A small network was shown many inputs. Here are its activations along a few directions, one row for each input.
Each table varies a few parts of the input and shows all the possible inputs, shuffled.
A made-up example of a description, with smaller parts first: one of 3 separate values, together with either a single point or one of 11 places along a line or (one of 6 places along a line, together with one of 8 places around a ring).
Shared parts are said once, and a part with two or three values counts as separate values.
In the rows, zero is written as 100.

A family of inputs:
row 1: 103  90  40  106  102  108  100  120  85  90  90  124  99
row 2: 72  125  138  83  84  80  119  101  85  84  120  82  91
row 3: 107  104  105  89  86  77  49  120  79  89  128  90  77
row 4: 70  123  102  97  68  81  115  68  111  87  100  128  106
row 5: 69  107  111  98  77  75  116  67  89  80  103  106  90
row 6: 112  92  73  64  88  140  112  172  75  103  104  76  123
row 7: 103  81  55  106  109  106  93  114  58  87  103  103  80
row 8: 118  104  106  84  128  135  133  125  108  128  82  65  130
row 9: 98  85  120  125  126  81  103  37  125  117  104  117  94
row 10: 98  99  63  107  71  80  53  85  111  94  110  136  99
row 11: 97  73  126  149  72  128  92  133  130  64  26  110  62
row 12: 104  103  146  111  134  84  105  72  124  113  118  92  97
row 13: 98  87  79  106  80  73  47  82  87  89  116  114  77
row 14: 103  97  102  119  107  83  113  47  145  119  90  142  120
row 15: 122  105  63  131  131  107  121  81  119  119  73  116  104
row 16: 67  123  143  56  60  111  129  118  97  96  107  83  132
row 17: 120  107  107  118  156  101  117  108  88  115  99  65  86
row 18: 110  99  80  91  113  108  97  148  52  91  118  80  76
row 19: 113  103  104  56  56  120  53  136  98  97  124  88  126
row 20: 119  88  81  133  147  97  114  76  93  113  84  89  87
row 21: 96  105  155  71  106  124  119  88  142  125  103  92  145
Describe the family of inputs behind these rows.
> either a single point or (one of 4 places along a line, together with one of 5 places around a ring)
Change only the place on the line of 4 in row 21. List by row number the other rows that result.
> row 9, row 12, row 14

A family of inputs:
row 22: 61  110  148  80  67  90  140  62  135  101  105  133  129
row 23: 114  100  97  107  142  156  176  123  122  133  52  86  140
row 24: 86  124  110  35  71  120  115  120  73  108  127  54  145
row 25: 124  68  61  142  143  83  80  91  54  89  101  93  43
row 26: 77  116  177  83  135  82  136  60  125  114  129  85  105
row 27: 104  113  125  43  82  122  82  128  92  121  131  56  140
row 28: 106  60  65  152  105  85  71  104  72  66  72  113  39
row 29: 102  99  103  148  94  69  76  34  158  105  67  145  92
row 30: 118  111  78  83  112  102  84  173  40  82  125  63  69
row 31: 115  49  40  137  92  92  42  100  95  82  77  141  67
row 32: 94  107  151  76  121  87  113  60  142  133  136  109  139
row 33: 90  105  136  53  40  131  76  138  105  96  108  78  136
row 34: 136  91  111  109  148  163  141  131  145  141  57  84  138
row 35: 92  107  44  81  51  112  82  176  58  65  107  107  95
row 36: 119  94  133  118  161  156  166  133  123  122  52  60  105
row 37: 93  63  24  132  85  84  77  92  74  74  73  140  67
row 38: 85  101  159  84  72  91  105  72  156  107  106  128  132
row 39: 118  107  93  146  142  69  83  17  141  125  99  131  99
row 40: 113  117  35  70  92  99  94  167  41  92  134  86  100
row 41: 73  117  136  78  114  77  147  51  124  124  134  111  138
row 42: 110  96  60  82  59  117  52  181  78  77  110  107  91
row 43: 73  118  121  53  31  123  110  134  88  87  107  76  139
row 44: 98  118  81  137  134  64  119  6  123  119  96  129  98
row 45: 82  109  90  144  91  67  108  19  139  93  60  153  93
row 46: 98  104  84  94  70  110  78  188  55  65  102  83  64
row 47: 118  72  16  122  125  82  85  76  55  93  102  121  77
row 48: 105  113  117  153  151  67  110  23  125  107  97  101  68
row 49: 94  105  123  164  104  67  103  39  139  90  67  121  65
row 50: 87  121  153  56  95  113  106  131  70  107  125  35  112
row 51: 137  60  33  124  133  92  51  82  75  106  103  122  71
row 52: 132  106  50  65  98  112  59  171  61  99  134  84  96
row 53: 69  108  185  90  88  93  129  74  135  91  101  107  101
row 54: 75  113  162  63  52  123  100  142  83  87  102  59  106
The inputs of row 54 and row 43 match in every part but one. If row 36 is changed in the same way as row 54 into row 43, which row does it become?
> row 23
Describe the family of inputs behind these rows.
> one of 3 separate values, together with either a single point or (one of 2 separate values, together with one of 5 places around a ring)
Change only the choice among 3 separate values in row 49. List by row number the other rows that result.
> row 29, row 45
Change only the choice among 2 separate values in row 53. List by row number the other rows that result.
> row 26
List by row number the other rows that have the choice among 3 separate values in common with row 39.
> row 27, row 29, row 31, row 32, row 33, row 34, row 38, row 42, row 51, row 52

A family of inputs:
row 55: 96  103  153  95  105  121  135  73  155  127  80  100  143
row 56: 63  109  120  62  9  83  57  109  94  64  116  115  107
row 57: 122  76  56  145  107  96  64  105  102  83  69  127  60
row 58: 115  83  41  97  92  129  91  159  68  91  79  96  95
row 59: 68  123  117  57  37  62  62  100  80  76  156  110  104
row 60: 86  92  111  147  112  81  124  36  144  98  63  141  88
row 61: 101  116  148  87  134  98  132  61  137  138  113  87  136
row 62: 102  103  129  74  94  151  128  167  92  102  85  56  117
row 63: 107  113  126  59  124  128  127  150  72  113  118  43  114
row 64: 124  82  52  143  136  77  66  81  82  100  106  112  59
row 65: 92  105  106  144  134  60  121  18  125  109  97  128  85
row 66: 122  94  40  88  117  114  92  142  49  99  118  83  93
The inputs of row 55 and row 61 match in every part but one. If row 60 is changed in the same way as row 55 into row 61, which row does it become?
> row 65
Describe the family of inputs behind these rows.
> one of 2 separate values, together with either a single point or one of 5 places around a ring
Change only the choice among 2 separate values in row 66. List by row number the other rows that result.
> row 58

A family of inputs:
row 67: 97  97  108  133  120  69  105  11  146  112  90  142  87
row 68: 96  104  111  83  107  79  97  82  74  99  132  83  102
row 69: 94  127  118  88  96  91  104  91  97  96  125  88  109
row 70: 110  86  113  116  103  109  93  126  106  99  75  89  89
row 71: 91  112  104  111  81  90  87  99  95  80  97  96  77
row 72: 85  95  90  84  66  95  104  110  109  96  95  123  120
row 73: 96  107  139  88  90  101  96  102  110  108  126  96  116
row 74: 80  108  130  75  90  98  122  100  110  92  109  102  117
row 75: 109  102  100  93  135  105  110  102  74  114  127  85  95
row 76: 98  96  70  95  89  92  75  91  74  94  124  109  104
row 77: 100  91  77  95  90  120  117  124  108  111  85  117  115
row 78: 113  124  107  90  121  106  117  103  93  111  104  76  108
row 79: 100  113  78  91  78  77  87  108  96  98  105  114  112
row 80: 117  102  126  87  115  120  108  106  107  114  102  76  117
row 81: 89  91  97  109  93  76  80  100  75  89  109  96  69
row 82: 91  91  103  108  100  120  114  116  105  87  63  91  89
row 83: 120  88  81  95  96  124  87  115  108  109  91  102  116
row 84: 115  108  63  95  106  106  99  121  99  105  96  107  104
row 85: 89  91  122  109  79  101  76  110  109  93  96  106  81
row 86: 101  94  97  151  150  87  116  31  144  118  79  125  102
row 87: 110  84  83  113  115  97  94  103  73  91  92  76  72
row 88: 117  88  59  98  114  102  94  113  74  107  112  107  99
row 89: 109  108  93  119  110  105  103  121  96  88  85  90  77
row 90: 91  104  115  87  109  120  132  107  108  116  93  81  116
row 91: 78  95  119  98  76  98  106  109  105  76  81  113  87
row 92: 106  95  96  90  70  109  75  100  107  96  108  112  120
The inputs of row 72 and row 77 match in every part but one. If row 81 is changed in the same way as row 72 into row 77, which row does it become?
> row 87
Describe the family of inputs behind these rows.
> one of 2 separate values, together with either a single point or (one of 3 separate values, together with one of 4 places along a line)
Change only the place on the line of 4 in row 85. List by row number the other rows that result.
> row 71, row 81, row 91
Change only the choice among 2 separate values in row 92. List by row number the other rows that result.
> row 83
A walk changes only the place on the line of 4. It starts at row 75 and steps to row 78. List the rest of the walk in order.
> row 80, row 90
Change only the choice among 2 separate values in row 68. List by row number the other rows that result.
> row 75

A family of inputs:
row 93: 102  104  90  112  111  69  76  86  78  110  119  107  78
row 94: 113  90  79  119  116  87  93  88  71  109  117  89  79
row 95: 109  89  89  123  85  82  88  101  110  82  80  133  73
row 96: 104  115  126  95  120  100  130  91  111  119  125  81  107
row 97: 98  116  86  100  107  73  97  78  86  105  114  98  105
row 98: 97  106  118  44  59  127  109  186  63  86  109  47  124
row 99: 95  96  86  113  84  90  103  98  116  90  81  137  99
row 100: 99  101  77  126  105  104  98  109  125  94  80  114  100
row 101: 110  81  73  125  126  103  101  91  72  102  95  88  78
row 102: 111  95  72  107  125  109  112  105  114  102  83  104  88
row 103: 116  88  96  103  123  121  108  99  124  111  84  97  103
row 104: 85  127  146  86  95  91  104  76  121  95  118  100  109
row 105: 79  84  113  93  75  96  94  72  116  97  99  115  114
row 106: 118  84  79  120  131  98  93  109  100  94  75  108  70
row 107: 111  106  79  110  115  96  109  85  74  115  116  98  103
row 108: 95  109  120  87  92  88  81  72  113  101  118  117  112
row 109: 107  97  74  112  134  106  115  97  85  106  100  105  102
row 110: 112  88  97  103  132  114  113  92  104  113  103  93  112
row 111: 87  100  92  98  78  84  95  77  104  81  93  125  101
row 112: 108  91  84  140  108  97  80  113  111  89  76  120  80
row 113: 84  103  134  107  75  114  127  88  123  105  80  102  106
row 114: 90  112  93  93  93  77  86  75  109  89  120  116  95
row 115: 108  99  91  41  59  127  84  184  64  87  116  62  121
row 116: 110  106  125  96  127  118  129  103  127  108  76  87  101
row 117: 103  106  123  99  124  119  136  88  96  120  92  76  110
row 118: 107  92  102  117  101  111  95  100  126  103  71  100  117
row 119: 83  121  134  90  107  86  117  76  104  118  115  80  115
row 120: 99  101  99  108  96  70  68  78  93  85  115  118  76
row 121: 90  85  95  115  84  77  79  84  105  72  101  127  76
row 122: 94  105  109  92  111  82  92  80  104  121  123  102  116
row 123: 117  99  100  99  114  100  108  82  94  120  118  86  114
row 124: 105  93  112  107  81  103  100  95  123  103  83  131  111
row 125: 97  108  68  50  66  128  82  184  52  80  117  74  106
row 126: 67  101  138  91  76  101  117  74  124  93  99  98  108
row 127: 92  107  127  116  96  124  118  101  120  116  71  92  110
row 128: 98  97  71  62  70  129  63  185  42  81  117  74  80
The inputs of row 115 and row 98 match in every part but one. If row 123 is changed in the same way as row 115 into row 98, which row does it become?
> row 96
Describe the family of inputs behind these rows.
> one of 4 places along a line, together with either a single point or one of 8 places around a ring
Change only the place on the line of 4 in row 106. List by row number the other rows that result.
> row 102, row 103, row 116
Change only the place on the line of 4 in row 110. List by row number the other rows that result.
> row 101, row 109, row 117
